A small network was shown many inputs. Here are its activations along a few directions, one row for each input.
In each table, some parts of the input vary, and every possible input appears once, in random order.
A made-up example of a description, with smaller parts first: one of 8 places around a ring, together with either a single point or one of 11 places along a line or (one of 3 separate values, together with one of 6 places along a line).
Shared parts are said once, and a part with two or three values counts as separate values.
In the rows, 128 means zero.

Other details of the inputs shift rows strongly along two fixed directions, in all tables alike. That doesn't count.
These rows show it; all are for the same input, with only those details redrawn:
170  195  149  108  128  104  118  118  109  157  120
109  67  104  155  104  121  97  173  113  97  96
170  195  149  107  128  103  120  117  109  157  120
81  101  164  125  147  180  160  94  134  130  201
79  51  124  151  121  158  125  146  125  99  146
82  101  164  124  147  180  160  94  134  129  201

Table:
R1: 166  197  131  121  128  100  122  121  111  173  128
R2: 115  64  110  153  102  115  103  168  118  94  90
R3: 106  51  87  137  110  106  101  170  125  80  91
R4: 108  49  92  144  112  98  101  164  134  77  87
R5: 78  103  152  131  146  179  160  94  132  137  205
R6: 170  185  140  101  138  78  133  102  135  139  117
R7: 162  190  116  98  137  91  119  116  112  154  124
R8: 76  88  119  128  155  160  153  104  138  132  197
R9: 170  189  162  112  128  95  128  104  125  151  117
R10: 177  195  98  151  116  161  141  153  168  149  45
R11: 165  187  129  90  137  92  118  117  115  146  119
R12: 162  115  106  156  97  66  91  171  118  105  50
R13: 125  69  32  179  106  169  118  197  181  82  31
R14: 93  129  175  114  153  178  166  81  134  142  209
- Describe the family of inputs behind these rows. => one of 2 separate values, together with either a single point or one of 6 places along a line
- Change only the choice among 2 separate values in R2. List by row number the other rows that result. => R3

Table:
R15: 175  176  129  125  130  92  130  114  145  142  114
R16: 141  201  190  94  155  164  151  76  117  159  205
R17: 165  176  139  104  124  110  110  128  102  151  120
R18: 166  185  154  137  119  110  112  132  106  150  122
R19: 161  185  119  132  133  95  117  128  110  159  133
R20: 162  177  131  121  126  93  129  111  134  149  107
R21: 125  85  85  139  104  102  82  179  104  110  89
R22: 171  179  119  126  141  88  133  114  145  141  114
R23: 158  177  135  124  122  97  116  125  111  167  122
R24: 175  215  94  150  126  189  157  139  176  170  64
R25: 69  57  166  153  147  191  171  98  171  93  194
R26: 180  175  141  127  126  98  132  115  142  137  109
R27: 91  94  162  151  129  161  137  125  124  126  161
R28: 161  175  147  117  118  99  134  120  120  152  103
R29: 45  57  137  140  153  177  178  98  153  118  198
R30: 55  49  157  147  136  190  166  104  138  118  192
R31: 98  98  152  138  135  157  159  98  149  119  161
R32: 85  61  105  126  121  139  127  144  130  101  128
R33: 164  180  155  124  124  103  126  115  131  138  98
R34: 125  61  60  150  116  96  93  182  139  73  73
R35: 124  192  159  73  169  140  173  64  136  165  188
R36: 170  181  142  135  118  107  115  128  106  155  127
R37: 142  120  42  167  105  192  119  199  168  113  27
R38: 158  179  159  118  119  103  130  124  119  147  99
R39: 128  90  111  143  103  113  80  183  100  100  80
R40: 101  109  149  123  140  176  143  108  121  124  199
R41: 112  57  59  148  111  96  90  181  128  77  64
R42: 75  71  127  121  142  166  151  105  151  103  172
R43: 146  95  108  139  111  107  95  170  134  80  75
R44: 167  176  135  98  127  105  123  114  125  134  106
R45: 129  188  171  75  158  148  163  65  126  173  193
R46: 165  180  148  101  129  108  119  118  125  128  102
R47: 79  68  118  137  134  169  131  129  125  109  189
R48: 106  68  103  134  130  138  127  138  152  88  136
R49: 126  90  111  131  102  109  96  176  111  92  67
R50: 90  102  128  143  143  142  141  118  128  138  170
R51: 89  95  165  141  131  162  147  116  128  125  155
R52: 48  56  135  144  151  175  165  103  142  123  196
R53: 135  56  81  151  101  106  90  184  134  68  68
R54: 129  88  100  127  102  106  101  170  112  99  74
R55: 96  94  151  147  128  158  141  118  125  134  168
R56: 162  184  111  109  138  100  110  129  105  149  136
R57: 156  175  134  114  121  92  131  118  124  158  108
R58: 156  174  136  117  122  96  123  120  114  164  113
R59: 165  182  130  132  121  100  114  127  110  160  132
R60: 155  180  117  101  139  97  112  126  107  155  125
R61: 130  87  101  132  102  109  93  171  103  105  77
R62: 126  191  160  76  168  142  164  67  126  171  190
R63: 50  61  136  145  158  179  178  87  165  110  201
R64: 111  47  94  153  92  112  76  201  102  77  54
- Describe the family of inputs behind these rows. => one of 2 separate values, together with either a single point or (one of 4 places along a line, together with one of 6 places along a line)
- Change only the choice among 2 separate values in R52. List by row number the other rows that result. => R62
- Change only the place on the line of 4 in R27. List by row number the other rows that result. => R23, R50, R55
- Change only the choice among 2 separate values in R26. List by row number the other rows that result. => R53

Table:
R65: 156  173  50  142  124  137  130  157  147  163  82
R66: 163  164  117  126  119  135  117  156  144  117  66
R67: 144  139  139  101  109  81  86  146  88  123  101
R68: 138  99  48  195  97  134  88  217  133  123  45
R69: 168  220  134  64  157  91  115  91  85  173  172
R70: 59  67  129  157  151  239  164  118  166  112  181
R71: 51  26  170  118  140  157  148  98  133  97  206
R72: 128  152  133  71  149  104  123  105  102  125  174
R73: 145  145  128  116  112  92  81  146  77  146  109
R74: 126  161  106  107  150  108  121  117  93  168  192
R75: 139  165  104  109  159  124  177  79  191  132  124
R76: 61  57  159  165  127  230  155  118  137  112  190
R77: 158  163  78  106  125  130  129  145  154  119  62
R78: 192  228  164  93  149  131  156  90  164  158  110
R79: 144  164  114  93  154  153  174  92  182  134  120
R80: 118  73  69  172  85  78  55  211  74  126  75
R81: 53  25  132  100  161  145  150  98  136  84  221
R82: 142  177  153  153  122  168  145  119  122  178  158
R83: 152  63  107  170  74  101  83  197  125  74  32
R84: 129  163  177  126  129  150  133  112  95  160  153
R85: 62  52  172  150  123  219  161  116  148  90  183
R86: 178  243  108  86  153  152  155  93  149  181  117
R87: 60  51  138  160  157  190  184  93  199  89  176
R88: 168  232  173  128  129  121  137  111  88  208  149
R89: 134  59  113  181  86  47  84  182  112  80  47
R90: 127  48  91  157  91  23  66  179  105  79  60
R91: 57  33  189  143  134  181  166  105  138  95  191
R92: 172  204  141  68  165  34  134  66  119  152  172
R93: 129  71  117  161  78  93  73  206  88  83  42
R94: 189  220  187  119  130  93  151  74  145  157  130
- Describe the family of inputs behind these rows. => one of 5 places along a line, together with one of 6 places along a line
- The inputs of R91 and R84 match in every part but the place on the line of 5. If R78 is changed in the same way as R91 into R84, which row does it become? => R70
- Change only the place on the line of 6 in R74. List by row number the other rows that result. => R65, R68, R80, R82, R88
- Change only the place on the line of 5 in R73. List by row number the other rows that result. => R67, R71, R80, R90
- A walk changes only the place on the line of 5. It starts at R65 and steps to R86. List the rest of the walk in order. => R77, R79, R75
